Each row below holds a small network's activations on one record, seen along a few directions.
Here are examples, each followed by its value of one field, Y.
The largest differences between rows may come from other fields.
(in the rows, 500 means zero)
Random noise pushes rows far along 9 fixed directions. That doesn't count. These rows show it; they differ only by the noise:
[801 375 370 260 784 538 343 320 657 458 543 514 495 345 416 565 613 331
 660 345 638]
[311 341 591 534 292 603 352 584 364 609 400 449 218 642 593 268 295 544
 426 333 643]
[342 451 513 694 134 510 559 530 308 701 500 396 455 547 674 630 267 663
 176 466 407]
[512 378 533 705 423 574 345 562 409 550 398 405 438 604 490 525 335 497
 375 238 399]
[190 604 649 639 349 396 693 642 590 519 596 612 606 429 559 217 540 579
 549 689 419]
[163 652 531 367 458 632 561 683 484 530 589 423 302 607 432 555 546 615
 546 696 661]
[781 318 488 524 621 422 361 460 419 339 485 502 468 571 590 512 519 489
 720 183 534]
[541 391 598 425 515 510 311 363 529 783 439 538 417 308 611 452 497 389
 387 344 475]
[558 442 370 460 358 385 701 329 408 505 545 395 569 414 659 643 430 690
 473 439 627]
[591 519 458 712 415 326 716 486 560 343 563 549 762 405 580 496 574 595
 451 634 425]
[259 607 528 344 540 573 579 410 488 638 302 280 348 420 451 546 554 666
 429 493 793]

[305 549 579 284 689 539 477 559 499 491 463 402 374 655 345 499 440 500
 825 303 614]
y6
[520 497 599 521 550 387 502 463 521 532 466 521 562 462 554 486 534 471
 542 433 444]
y1
[668 404 387 548 536 378 561 356 623 502 657 544 763 309 480 489 422 432
 626 274 324]
y5
[419 350 474 319 489 625 331 364 434 760 357 391 284 494 451 438 247 434
 451 197 635]
y10
[243 729 693 185 675 399 596 470 446 576 434 518 280 335 702 326 917 719
 805 670 811]
y2
[622 225 586 328 430 524 209 445 348 661 574 644 236 560 717 335 368 396
 655 194 522]
y4
[570 394 487 576 536 690 157 781 438 444 687 638 254 694 460 405 500 333
 613 438 370]
y2
[938 310 346 493 487 484 433 273 755 406 408 640 682 365 456 506 485 219
  73 787 612]
y6
[345 664 633 464 523 526 525 445 507 717 380 443 493 373 513 602 637 573
 330 601 479]
y4
[796 379 384 286 629 426 452 345 653 430 637 638 556 368 522 512 587 318
 587 575 611]
y1
[108 662 767 711 320 524 491 811 198 605 358 380 294 817 568 554 472 729
 463 432 376]
y9
[663 475 410 420 481 494 484 506 306 503 714 460 462 630 608 922 461 586
 613 386 384]
y4
[598 624 548 616 455 448 514 550 309 437 379 438 418 573 664 824 661 655
 250 745 542]
y3
[419 525 427 336 393 403 719 425 575 576 807 584 672 374 567 544 389 479
 644 595 386]
y9
[508 631 461 633 558 415 741 385 524 422 319 364 681 364 428 571 626 701
 418 546 569]
y8
[444 458 559 557 409 353 590 463 515 542 500 676 537 311 632  43 551 551
 680 462 509]
y7
[553 406 407 477 506 680 347 453 446 466 234 339 257 578 389 485 393 494
 285 457 797]
y3
[515 420 437 475 514 525 463 476 417 493 454 412 454 609 451 545 334 509
 563 290 530]
y10
[409 474 508 453 481 662 328 689 444 542 645 554 307 688 420 561 354 390
 559 498 412]
y10
[721 505 222 298 654 551 529 475 567 337 791 551 586 455 397 679 582 458
 778 509 491]
y7
[659 332 452 679 241 411 535 389 477 481 465 529 618 494 664 447 346 466
 178 555 485]
y1
[763 422 476 401 628 442 417 304 380 545 468 424 478 416 645 715 570 530
 578 248 506]
y8
[606 509 261 334 533 549 563 428 542 496 695 532 520 367 431 587 541 505
 612 547 557]
y7
[457 534 680 409 779 483 359 451 588 480 286 472 404 427 440 246 714 460
 717 301 665]
y5
[834 345 225 573 415 360 646 333 594 319 637 577 786 368 532 496 399 443
 445 543 480]
y3
[687 439 627 497 495 417 340 475 527 481 439 684 412 408 725 343 728 411
 351 707 603]
y5
[467 563 746 444 598 368 411 408 580 872 612 705 586 153 674 433 681 375
 571 448 182]
y8
[341 672 602 546 401 380 723 718 530 368 698 633 619 660 511 618 547 547
 559 873 384]
y6
[903 532 346 341 841 518 342 477 557 324 665 603 473 402 477 727 872 401
 694 599 542]
y2
[763 345 419 374 264 410 448 541 181 391 650 606 244 724 869 681 537 612
 494 648 692]
y9

Here are new rows. What is Y for each?
[180 504 534 534 324 667 435 614 364 714 451 304 275 629 444 543 261 602
 372 331 520]
y5
[301 533 360 353 353 479 779 417 625 582 664 447 637 431 390 541 281 526
 505 588 558]
y6
[385 479 528 492 399 617 442 609 464 558 461 440 384 718 388 633 283 448
 360 521 500]
y6
[530 559 227 396 568 620 597 685 517 222 871 510 477 635 358 669 567 548
 789 658 540]
y2
[627 526 460 351 486 471 480 377 307 552 382 461 296 427 710 620 698 672
 424 583 762]
y7
[308 599 596 448 434 419 693 444 300 601 308 248 436 634 545 792 373 748
 469 378 612]
y6
[303 594 613 500 530 553 473 504 568 669 400 441 447 394 459 426 555 495
 392 515 518]
y5
[600 399 382 682 451 623 416 518 625 524 565 532 637 479 306 522 283 326
 314 449 276]
y4
[518 591 546 590 630 455 516 583 357 238 282 408 347 603 552 379 778 731
 648 513 768]
y2
[435 487 687 647 237 290 596 576 324 521 520 642 518 566 838 319 539 618
 495 572 404]
y9
